Look-ups in named tables: a row name and a column name give one cell, copied from the table.

Mal =
,Vebo,Mag,Vofos,Mit,Kaled,Baf
Vud,215,233,201,40,65,117
Tup,96,51,81,155,93,117
Birases,143,149,71,99,118,195
Fomigo,104,66,72,145,122,137
Sef,89,154,108,135,139,155
Gez,123,26,93,144,60,91
Lugeput,195,101,110,81,28,127
Vep,161,79,169,108,160,48
Zos,108,81,98,139,123,120
Dubuka,123,98,41,124,69,192
Sim,90,139,152,141,126,97

Mag of Tup: 51
Vofos of Sim: 152
Mit of Birases: 99
Kaled of Birases: 118
Mag of Sef: 154
Baf of Birases: 195
Vebo of Birases: 143
Baf of Vep: 48
Mit of Tup: 155
Mag of Birases: 149
Mag of Zos: 81
Mag of Dubuka: 98
Vebo of Sim: 90
Kaled of Vep: 160
Vofos of Fomigo: 72
Kaled of Lugeput: 28
Kaled of Dubuka: 69
Mit of Fomigo: 145
Vofos of Gez: 93
Vebo of Dubuka: 123

Table Fenuri
	Lokiba	Suribi	Gev	Bopefi
Nemabam	6.22	-5.27	-6.51	-6.29
Geto	6.22	-5.77	-6.51	-6.29
Lev	3.42	-3.29	-6.51	-5.68
Sefuz	-0.32	-4.78	-3.33	-3.86
Garu	6.22	-5.03	-6.91	-6.29
Pobon	5.29	-4.78	-6.51	-5.99
Momufi	5.29	-5.03	-6.51	-5.99
Ratov	-0.32	-4.78	-4.13	-4.16
Menota	1.55	-4.28	-5.32	-4.77
Ter	1.55	-3.79	-5.72	-4.77
Vevuguk	6.22	-5.27	-6.91	-6.29

What is the Suribi of Sefuz in Fenuri? -4.78
What is the Suribi of Pobon in Fenuri? -4.78
What is the Bopefi of Ter in Fenuri? -4.77
What is the Gev of Nemabam in Fenuri? -6.51
What is the Gev of Lev in Fenuri? -6.51
What is the Gev of Garu in Fenuri? -6.91
What is the Gev of Momufi in Fenuri? -6.51
What is the Suribi of Ter in Fenuri? -3.79
What is the Gev of Ter in Fenuri? -5.72
What is the Gev of Geto in Fenuri? -6.51
What is the Suribi of Vevuguk in Fenuri? -5.27
What is the Lokiba of Vevuguk in Fenuri? 6.22
What is the Bopefi of Momufi in Fenuri? -5.99
Row with the largest Suribi: Lev

Gisus:
,Zus,Bovam,Luzi,Vif,Motab,Faf,Relevib
Nutur,39.7,81.3,49.2,55.6,51.2,48.3,55.2
Zevevut,47.4,55.0,93.7,12.3,5.1,26.8,63.6
Nud,24.2,50.7,71.9,42.0,47.2,38.6,49.4
Gasoz,48.0,57.4,48.7,39.3,35.9,50.5,43.1
Ropa,48.2,43.3,69.3,12.1,43.8,36.0,75.7
Vog,35.1,41.2,52.6,43.0,51.1,57.8,45.9
Nutu,47.0,67.5,66.2,13.0,41.5,43.8,53.0
Keregi,58.2,57.7,27.8,58.5,56.7,42.5,59.4

What is the Luzi of Keregi in Gisus?
27.8
What is the Motab of Nutu in Gisus?
41.5
What is the Relevib of Keregi in Gisus?
59.4
What is the Motab of Gasoz in Gisus?
35.9
What is the Relevib of Vog in Gisus?
45.9
What is the Faf of Vog in Gisus?
57.8
What is the Motab of Nud in Gisus?
47.2

Table Muz
         Lutefe  Vuzab  Dob  Tezis  Sovo  Venap
Fefik       220    121  159    161   140    175
Zulunob     185    140  146    161   154    162
Bal         218    124  159    162   143    173
Rop         113    161  117    151   161    141
Kimuz        58    153  124    108   136     88
Duri        203    118  140    162   132    186

Duri, Tezis => 162
Duri, Dob => 140
Zulunob, Dob => 146
Duri, Vuzab => 118
Kimuz, Venap => 88
Kimuz, Sovo => 136
Rop, Venap => 141
Rop, Vuzab => 161
Rop, Lutefe => 113
Rop, Dob => 117
Bal, Tezis => 162
Rop, Tezis => 151
Kimuz, Tezis => 108
Bal, Dob => 159
Fefik, Venap => 175
Fefik, Sovo => 140
Bal, Venap => 173
Kimuz, Dob => 124
Fefik, Vuzab => 121
Zulunob, Lutefe => 185
Row with the largest Venap: Duri

Pudab:
         Mupave  Zezokog  Subalov   Rona   Ziba  Pesugi    Pes  Gisido  Palovo
Des       3.405    3.440    7.622  1.404  6.180   6.491  2.348   8.000   1.236
Duto      7.284    2.877    3.960  8.745  5.842   7.155  4.337   4.768   8.884
Lan       5.575    7.821    3.477  2.480  5.527   3.807  5.999   7.714   4.778
Tofulov   8.488    3.715    5.584  4.943  6.337   6.030  6.088   4.844   5.440
Dusupi    2.966    7.121    4.815  9.403  4.858   8.388  8.122   5.173   5.887
Sador     5.835    4.405    6.758  7.347  6.060   6.653  3.939   3.852   6.746

Tofulov, Ziba => 6.337
Sador, Gisido => 3.852
Tofulov, Pesugi => 6.030
Dusupi, Pesugi => 8.388
Sador, Ziba => 6.060
Dusupi, Gisido => 5.173

